Each row below holds a small network's activations on one input, seen along a few directions.
Each table varies a few parts of the input and shows all the possible inputs, shuffled.
A made-up example of a description, with smaller parts first: one of 6 places along a line, together with either a single point or one of 9 places along a line or (one of 2 separate values, together with one of 8 places around a ring).
Shared parts are said once, and a part with two or three values counts as separate values.

Other details of the inputs shift rows strongly along two fixed directions, in all tables alike. That doesn't count.

Table:
x1: [  2   4  16 -10 -30   5 -24   5   7  -6 -21   0  -8]
x2: [ -5   1 -13   8  32  -5   2   2 -21  10  20   3  14]
x3: [  7  -1 -31  -8  25  -5   0  -4 -14   4  12  -3  14]
x4: [  2  -6   4   8   7   5 -26  -5  -1   3  -1  -3 -12]
x5: [ 16  -7  -6 -20  25 -10   8  19 -12  -2   6  10  -1]
x6: [ -6  -4  28   3 -21  15 -18  10   4  -5 -26   1 -15]
x7: [-12  -2  16  17   8  10  -3   5  -7   5   0   4  -9]
x8: [ 23  -6 -27 -25  28  -7   5   3 -12  -3   7  -3   6]
x9: [-12  -3 -10   8   4   1   6   3 -14 -13   7  -9  13]
x10: [  5  16  -5 -17  -9  -9 -10  12  -5  -5  -3  -2  11]
x11: [  2  10 -21 -12  19  -4  16   9 -15  -6   6   1  21]
x12: [  5  -6   3  -1   3   2 -21  -2  -1   2  -3  -1  -5]
x13: [ -6   6   1  14   1   0 -21  -9   0   6   6  -5  -2]
x14: [-15   0  21   9 -22  23  -3   7   2  -8 -30  -2  -4]
x15: [ -4 -14 -12  16  40   6  12  -2 -14   7  11   3   0]
x16: [  6 -10   1 -10   1   8   4   2  -2  -3 -14   4  -7]
x17: [-10  -1 -16  19  28   4   2  -7 -12   6  10  -2  10]
x18: [ -3  19   2  -9  -7  -5   3  17 -11  -5  -3   3  15]
x19: [  4   4  12   9  -3 -33  47 -27  39  33  52  16 -11]
x20: [  7  28   9 -14 -55 -25  27 -27  55   8  16  -2  -3]
x21: [ 19  -2 -15 -24  21 -14  -5  12 -11  -1   8   3   5]
x22: [ 12  -3   1 -19  -2   3  10   9  -2 -10 -15   3  -5]
x23: [ -2 -10  12  11   9   9 -12   2  -2   4  -3   3 -18]
x24: [ -2   1 -25  -2  28  -2  13   1 -17   3  13   4  19]
x25: [-14  15  12   2 -19   6  -9  12  -9  -4 -14   1  10]
x26: [ -7  20  19  24 -28 -27  28 -34  47  30  41   7 -10]
x27: [ -4  11  20 -10 -17   4   4  24  -6 -11 -20   7   1]
x28: [ -3  -1  25  -7 -26  11 -14  14   2  -7 -28   5 -13]
x29: [ -2   0  16  12 -34 -29  49 -25  47   9  37   6 -12]
x30: [ 12  -8 -13 -12   8   3  -6  -3  -5  -1  -5  -3   1]
x31: [ -5  -2   3  -3   0  10  12   6  -6  -4 -11   5   2]
x32: [ -4  -8  19   3 -21  20 -11   4   7  -8 -33  -4 -12]
x33: [  1  -7  -8  -4  33  -5  14  12 -22   7  14  12   5]
x34: [ 10  -5  10  16 -11 -23  37 -38  56  28  34  10 -24]
x35: [ -9  14  12  -5 -33   7 -27   8  -1  -6 -23  -5   3]
x36: [-13   5  -2  10   0  10  -1  -2  -5  -2  -6  -3  12]
x37: [  0  -8   9   1 -35   8 -18   0   8 -20 -19 -14  -9]
x38: [  1  -9 -25   1  16  -7  -4  -3 -14 -10  16 -12  11]
x39: [ -1  -4 -23  12  27   1 -11 -12  -8   6   9  -7   6]
x40: [-11   8   6   5 -28  17 -25  -4   4  -9 -26 -12   4]
x41: [  8  -2 -16 -14  31  -3  26  12 -18  -5   6   8  10]
x42: [ 15 -16 -24  -2  32  -1  -5  -8  -9   6  10  -4   3]
x43: [ -6 -13  18   4 -30  13  -8   9   3 -22 -26  -8 -14]
x44: [  1   0 -16   2  23  -6 -14  -2 -14   8  15  -3   9]
x45: [ -3  -4  12  12 -21  19 -28  -7   8  -7 -29 -12 -12]
Each input here is: one of 5 places around a ring, together with either a single point or (one of 2 separate values, together with one of 4 places along a line).
Q: The inputs of x13 and x23 match in every part but the place on the ring of 5. If x20 is changed in the same way as x13 into x23, which row does it become?
A: x22
Q: The inputs of x33 and x1 match in every part but the place on the ring of 5. If x15 is changed in the same way as x33 into x1, which row does it become?
A: x45
Q: Which other rows does x45 become when the choice among 2 separate values takes its other values? List them by row number.
A: x4
Q: Which other rows does x21 become when the place on the ring of 5 takes its other values? List them by row number.
A: x5, x10, x18, x27
Q: Which other rows does x8 become when the choice among 2 separate values takes its other values? List them by row number.
A: x21
Q: List by row number the other rows that have the place on the ring of 5 in common with x26.
A: x2, x9, x11, x17, x18, x24, x25, x36

Table:
x46: [  5   6 -11  -8  11 -11  27   5  -5   1  12   7  12]
x47: [ -7 -10 -10  15  20  18 -27   0 -22  -7 -13 -10   2]
x48: [ -2   9  22  -8 -31   3 -11  11   3  -7 -21   1  -4]
x49: [ -4  12  -8   0  13 -14   9   2  -8   8  21   6  15]
x50: [ -5  24  25  -9 -46  -4   2   5  17  -3 -16   2   4]
x51: [ -3   9 -18   0  11 -11  10  -5  -4   1  21  -1  16]
x52: [ 14   8  13 -21 -36  -3   7  -3  29  -8 -12   1  -7]
x53: [-9  2 -8  9 16 -5 19 -3 -6  6 19  3 11]
x54: [  6   2  -3 -19  12   6 -11  25 -29 -11 -15   2  11]
x55: [ -7  -5  15  11 -26  17 -21  -9  11  -4 -18 -11 -16]
x56: [ -3   5  13  -8 -36   7 -10   3   8 -15 -18  -6  -4]
x57: [ -4 -17   0   7  19  18 -11  14 -24 -11 -15  -1  -1]
x58: [ 15 -12 -18 -19  13   9 -31   8 -17  -9 -20  -7   1]
x59: [-22  10  28  26 -32  15  -4 -11  16   4 -13  -3  -7]
x60: [  3   5  -7  -5  13 -16   8   3  -7   7  18   6   9]
x61: [  1   6   4  -8 -36   6 -26  -3  12  -8 -20  -7  -1]
x62: [  1 -17  -3  13  23   2   9 -10  -1  10  13   3 -10]
x63: [ 11   0  -4  -3  11 -27  21 -11  16  19  37   9  -6]
x64: [ 10 -16  -9 -10  17  12 -18  13 -19 -15 -19  -7  -5]
x65: [ -9  21  14  10 -28 -18  15 -15  32  16  22   8   2]
x66: [ 15  -9  -3 -10  19 -13   5   1   2   9  12   7 -11]
x67: [ 17 -10 -14 -17  14 -11   8  -2   3  -2  11   3  -5]
x68: [ 23  -3 -13 -20  15 -28  48 -10  22  13  30  17  -6]
x69: [-23   8  20  19 -26  16  -4   0   4  -5 -17  -4   0]
x70: [ -4   0 -13  -6  11   9 -15  14 -26 -15 -12  -9  13]
x71: [ -8  -3  -6  -3  14  12  -2  19 -30 -13 -15  -1  10]
x72: [  0   5 -15 -14  11  10  -9  17 -25 -16 -16  -9  19]
x73: [  3  -3  24  -1 -23  10 -16   5  12  -2 -23  -1 -20]
x74: [  2  14 -19  -6   9 -12  17  -4  -3   1  18  -1  22]
x75: [  9   8  20 -22 -30   4  -8  13   7 -10 -31   7  -5]
x76: [  9 -19  -8  -3  21  15 -22  10 -17 -13 -19  -7  -8]
x77: [ -8   7 -22  -2   8  10 -30   5 -24  -5 -11 -12  22]
x78: [ -8  -6  -2  14  22  17 -26   7 -25   1 -11  -3   0]
x79: [ -9   6 -12   7   8  -2  -2  -1  -9  -2   8  -9  12]
x80: [-14  30  25   1 -50   1  18   1  25  -6 -17   1   7]
x81: [-12   5  13  12 -29  10 -16  -4  10  -8 -17 -11  -5]
x82: [ -6   2 -16  14  16  -5   3 -11  -1   6  20  -4   9]
x83: [  7  -6  22   4 -31 -13  31 -24  50  16  14   7 -27]
x84: [  1  10  11 -15 -37   8  -6   6   9 -17 -23  -5   4]
x85: [-12  27  17  -4 -32   5  -6  12  -1  -7 -22   0  15]
x86: [  8   1 -11  11  17 -29  24 -20  21  26  47  11  -1]
x87: [ 10  -1  -9 -13  10 -11  26   5  -4  -2  11  10   6]
x88: [-20  12  19  23 -21  15 -20  -3   4   6 -16  -6  -3]
x89: [ 16  -6  -4 -17  16 -15   8   4   0   5  12  11  -7]
x90: [  8  -9 -14  -3  14  -8   5  -5  -1   1  17  -2   0]
x91: [  0  -9  -1   3  19  12 -23  16 -24  -6 -11  -1  -2]
x92: [-11   9  12   4 -33   8 -12  -1   8 -11 -17 -10  -2]
x93: [  2   4  18  -4 -32 -14  28 -11  30   4  10   9  -7]
x94: [-6  6 -7 13 18 -7  2 -4 -3 13 22  3  8]
x95: [ -1  -7  -3  19  19 -11  25 -24  16  23  32   3  -8]
x96: [  4 -12  -4   0  17  -6  17   0  -3   3  14   5  -1]
x97: [ 11 -16  -5 -13  12  -5  13   6  -5  -5  -3  12  -5]
x98: [ 12 -17  -3  -6  20  -7  17   0   2   4   8   7 -10]
x99: [  6 -17   1   1  26  19 -26  10 -19   0 -17  -1 -15]
x100: [-16   4  -8   1  14  15  -2  19 -31 -12 -12  -1  16]
x101: [  1   3  -7   2  16 -13   5   1  -4  10  19   4   5]
x102: [  5 -10  -3   9  22  -3  -3  -9  -1  15  17   3 -10]
x103: [  1 -14 -10   4  17  14 -22   9 -22 -14 -13  -8   0]
x104: [  9 -22  -2   6  27   1   9 -10   5  12   8   4 -18]
x105: [  3  -2  24   6 -40   8  -9 -19  39   5 -11  -5 -30]
x106: [-3 -9 -5 12 20 -4 14 -5 -2  7 15  3  2]
x107: [  5  16  -2  -2 -35 -26   9 -30  42  20  23  -4   0]
x108: [-10  -8  -3   4  17  15  -6  17 -28 -11 -15  -2   8]
x109: [ -7  -1 -15  19  19   1  -2 -19  -2  11  19  -5   4]
Q: Describe the family of inputs behind these rows.
A: one of 4 places along a line, together with either a single point or (one of 3 separate values, together with one of 5 places along a line)
Q: The inputs of x81 and x82 match in every part but the place on the line of 4. If x78 is changed in the same way as x81 into x82, which row does it become?
A: x88
Q: Which other rows does x94 become when the place on the line of 4 takes its other values? List them by row number.
A: x73, x86, x91
Q: Which other rows does x53 become when the choice among 3 separate values takes its other values? List them by row number.
A: x65, x79
Q: A walk changes only the place on the line of 5. It starts at x95 and steps to x106. List the rest of the walk in order.
A: x108, x71, x46
Q: Which other rows does x97 become when the place on the line of 4 takes its other values? List them by row number.
A: x71, x93, x100

Table:
x110: [ 16 -14 -27   9  41 -27  24 -27  12  22  53   3  -2]
x111: [  9   4  25  -8 -43  -2 -21  -7  30   4 -16  -2 -21]
x112: [-18   1  -3  14  16  17 -26  14 -30 -12 -16  -8  14]
x113: [ -6  30  19 -15 -61 -18  20  -6  35   0   2   2   5]
x114: [  8   6 -28   3  36 -32  33 -19   4  24  55   8  13]
x115: [-10   3  26   0 -27  29 -21  21 -10 -18 -46  -4  -8]
x116: [-17  -9  21  20 -23  35 -42   1  -7 -14 -41 -14 -11]
x117: [ 10 -11 -13 -24  29   5   3  33 -38 -18 -15   7  12]
x118: [ -2   9  19   3 -44   6  -7 -10  27  -4 -16  -5 -11]
x119: [ -5   6 -20 -10  29  10 -12  20 -39 -10  -9  -4  24]
x120: [ 13   4  -8  -9  -8 -20  22 -17  27  11  21   3  -3]
x121: [ 10   5   1 -22 -25  -7   6   2  10 -10  -9  -2   1]
x122: [  3  -3   9  10   2 -15  24 -16  24  15  26   8 -15]
x123: [ -6  -6  18  21 -15  -6  17 -24  33  18  16  10 -21]
x124: [-15  -9 -16  23  34  19 -23   8 -35   0  -4  -6  12]
x125: [ 10 -16 -24 -15  57   6   1  27 -43  -9  -2   5  13]
Q: Describe the family of inputs behind these rows.
A: either a single point or (one of 3 separate values, together with one of 5 places along a line)
